Each row below holds a small network's activations on one input, seen along a few directions.
In each table, some parts of the input vary, and every possible input appears once, in random order.
Descriptions start from the smaller parts, as in this example, which fits no table here: values(3) and (point or ring(9) or (line(4) and ring(5))).
Shared parts are said once, and a part with two or three values counts as separate values.
In the rows, 128 means zero.

Table:
R1: [100 111 146 107 138  92 122 123 159  68  76 170 148 179]
R2: [238 129 138 126  97 117 107  68 141 124 111  97 136 112]
R3: [ 21 121 101  93 110 175 112 175 126 156  93  96 129 140]
R4: [ 72 127 119 121 132  70 142 145 136  84 105 127 145 197]
R5: [216 125 146 181  93 167 114 132 101  63 184 118 152  88]
R6: [110 106 146 173 141  94 104 131 136  50 110 202 159 178]
R7: [208 141 111 144 102  99 122  85 126 139 144  53 132 131]
R8: [124 134  81 121 170  80 159 193 123  93 129 137  80 143]
R9: [ 95 156  92  87 138  94 131 191 142 109 102 121  41 139]
R10: [132 146 115  66  92 147  78  59 121 147 164  41 116 122]
R11: [106  77 172 140 129 100 152 125 160 189 107 155 143  87]
R12: [179 132 116 139 117 153 130 130 123 102 189  35 131 118]
R13: [163 128 123  98 113 131 109  77  93 133 190  60 154 136]
R14: [152 207 106 167 202 144 122 174 121  65 127 216 149 107]
R15: [ 73  94 152 144 137 131 190  80  86 227 125 130 109 143]
R16: [121 223  91 112 190 123 154 197 127 106 128 143 131 145]
R17: [204 119 157 139  87 146  92  83  76  96 187 146 173 110]
R18: [149 151 116 106  95 171  95 116 154 120 164  17  91 111]
R19: [ 96 239 110  76 161 141 118 201 147 128 101 125  89 150]
R20: [119  78 178 181 117 150 165  81 102 204 145 222 126 136]
R21: [ 78  89 116 108 129 182 130 159 146 128 107 165 172 131]
R22: [247 129 149 187  86 115  96  92  98 103 136 132 149 108]
R23: [153 119 109 109 180 102 136 173 143  78  98 176  83 126]
R24: [101  85 173 125 126 147 184  58 115 209 102 181 114 119]
R25: [160 116 103 174 186 103 120 176 120  58 130 207  96 118]
R26: [ 51  99  94 125 134 162 141 182 117 146 131 117 167 155]
R27: [ 37 117 142 115 115 141 170  61  97 228  87 108  77 114]
R28: [208 122 140 119 108 171 118 114 141  86 157  81 137  96]
R29: [ 90  85 109 168 124 183 120 167 134 115 150 204 184 134]
R30: [149 207 118  99 201 146 132 177 146  91  95 182 135 126]
R31: [ 42 150 119  86 102  83 118 137 154  97  76 112 108 182]
R32: [122  71 175 196 125 104 132 143 144 182 150 194 153 101]
R33: [194 118 147  78 103 149  99  59 113 117 159 108 159 114]
R34: [ 78  86 150 157 137  84 161 146 133 205 131 108 138 108]
R35: [ 43 111 144 127 111  94 142 130 145 209  94  88 105  83]
R36: [176 160 105 112  79 116  93  67 159 154 123  36  95 119]
The inputs of R13 and R17 match in every part but one. If R16 is changed in the same way as R13 into R17, which row does it become?
Answer: R14
What is each input in this table made of?
Answer: line(4) and (values(3) or line(6))
Change only the line(6) part in R8. List by row number the other rows that result.
Answer: R4, R15, R16, R26, R34
Change only the line(6) part in R27. List by row number the other rows that result.
Answer: R3, R9, R19, R31, R35

Table:
R37: [171 131 128 137 106 129 110 112 120 122 174  63 116  95]
R38: [175 105 120 138  89 155 108 118 135 131 158  68 152 109]
R39: [170 109 137 137  91 134 123  84 100 134 162  90 145 137]
R40: [189 134 117 119 111 142 113 125 138 134 158  59 128  95]
R41: [157 103 133 157  85 142 104 106 116 119 173  72 140 110]
R42: [ 61 111 129 119 136  91 127 159 153 122 102 162 130 163]
R43: [ 76  92 127 141 147  85 142 155 133 135  93 174 126 137]
R44: [ 65 158 112 102 151 124 144 164 141 110  87 127 113 156]
R45: [182 143 135 112 118 127 120  60 122 144 142  93 124 115]
R46: [ 82  91 146 150 160 125 165 159 132 145 116 191 128 128]
R47: [ 67 129 134 141 159 141 146 168 123 157 120 185 153 126]
R48: [ 60 124 110 103 150 159 128 163 123 129 119 172 137 144]
R49: [ 76 156  98 104 157 154 135 167 125 133 109 156 105 142]
R50: [ 92 124 114 141 154  79 150 159 135 137  82 158  94 134]
R51: [227 163 129 131 144 130  94 129 122  61 148 128 134 121]
R52: [169 113 162 126  79 152 106  61 121 145 131 109 139 114]
R53: [ 97 124 132 149 165 118 172 162 136 148 107 177  97 126]
R54: [182 141 153 105  97 136 114  67 126 147 134 101 117  97]
R55: [183 137 131 117 109 120 129  90 105 137 163  81 122 121]
R56: [ 49 125 123 100 142 130 138 158 140 106  98 143 146 158]
R57: [ 83 162 121 142 164 135 154 172 127 160 110 170 121 124]
R58: [169 114 142 132 100 142 114  54 117 142 140 101 147 132]
R59: [212 141 121 148 114 136 101 117 126  49 155 148 161 127]
R60: [ 78 142 118 120 145  86 134 163 154 125  91 145  97 161]
The inputs of R41 and R37 match in every part but one. If R47 is changed in the same way as R41 into R37, which row does it become?
Answer: R57
What is each input in this table made of?
Answer: values(2) and (point or line(5) or ring(6))
A walk changes only the ring(6) part. It starts at R49 and steps to R44. List the rest of the walk in order.
Answer: R60, R50, R53, R57
Change only the values(2) part in R51. List by row number the other rows that result.
Answer: R59

Table:
R61: [ 52 156 113  85 139 121 139 145 142 157  92 107 103 148]
R62: [ 53 156  95 107 163 128 133 206 148 107  99 145 116 149]
R63: [ 49  95 131 150 159 130 158 173 125 143 110 203 142 143]
R64: [ 49  92 149 127 131 128 160 112 123 195  98 168 122 136]
R65: [137 176  99 121 181 106 124 201 149  53 101 176 109 143]
R66: [108  73 158 139  92 121 140  77 124 193 129 108 127 114]
R67: [189 159 116 105 102 140 108  94 119 128 161  42 112 112]
R68: [110 138 116  96 101 114 122 108 135 152 125  46 105 135]
R69: [235 162 112 115 105 148  80 106 122  49 171  75 140 123]
R70: [188  98 159 153  91 146 126  65 112 171 162 101 140  90]
R71: [130 123 135 173 175 104 146 170 124  92 115 233 142 139]
R72: [234 108 153 164  97 150  98  79 112  95 176 132 178 105]
What is each input in this table made of?
Answer: values(2) and line(6)
The inputs of R62 and R63 match in every part but the values(2) part. If R68 is changed in the same way as R62 into R63, which row does it become?
Answer: R66
Change only the values(2) part in R61. List by row number the other rows that result.
Answer: R64

Table:
R73: [ 58 151 121 125 179 154 143 200 134 115 107 207 174 139]
R74: [175  70 158 159  87 148 100  89 113 152 173 130 160  84]
R75: [183 133 120 138 101 152 134 100 128 167 165  32 122  91]
R76: [ 74 100 144 166 190  48 180 172 146 144  79 233 116 158]
R77: [209 172 102  93 119 123 107  90 101 108 179  33 114 129]
R78: [ 56  98 101 134 157 132 125 208 142  53 110 170 161 163]
R79: [228 163 124 147 118 137 103 103  90  66 197 105 135 123]
R80: [252 159 145 139 111 123  84  97 147  54 135 128 125 107]
R81: [234 170 119  85 107 106  90  85 152  94 115  59 106 109]
R82: [ 23 176 107  95 155 149 128 187 146 153  96 142 128 150]
R83: [ 27 121  85  95 122 125 118 202 155  95 104 110 119 178]
R84: [136  99 161 105  69 146 124  33 112 162 134  68 149 146]
R85: [ 32 131 131 142 157  40 169 156 139 168  57 168  73 149]
R86: [164  83 153 152  80 152 111  40 102 134 150 145 179 140]
R87: [143  88 157 113  78 139 117  74 132 178 163  54 132  87]
R88: [ 70 122 127 128 197 136 183 183 126 148  91 240 107 132]
R89: [213 117 136 186 104 163 122 120 108 136 175 106 146  88]
R90: [ 29 150 114 105 175 132 167 164 129 177  74 172  62 132]
The inputs of R83 and R78 match in every part but one. If R75 is changed in the same way as R83 into R78, which row does it become?
Answer: R89
What is each input in this table made of?
Answer: values(2) and (line(4) or line(5))
Change only the values(2) part in R88. List by row number the other rows that result.
Answer: R90
Change only the line(5) part in R77. List by row number the other rows that result.
Answer: R75, R81, R84, R87
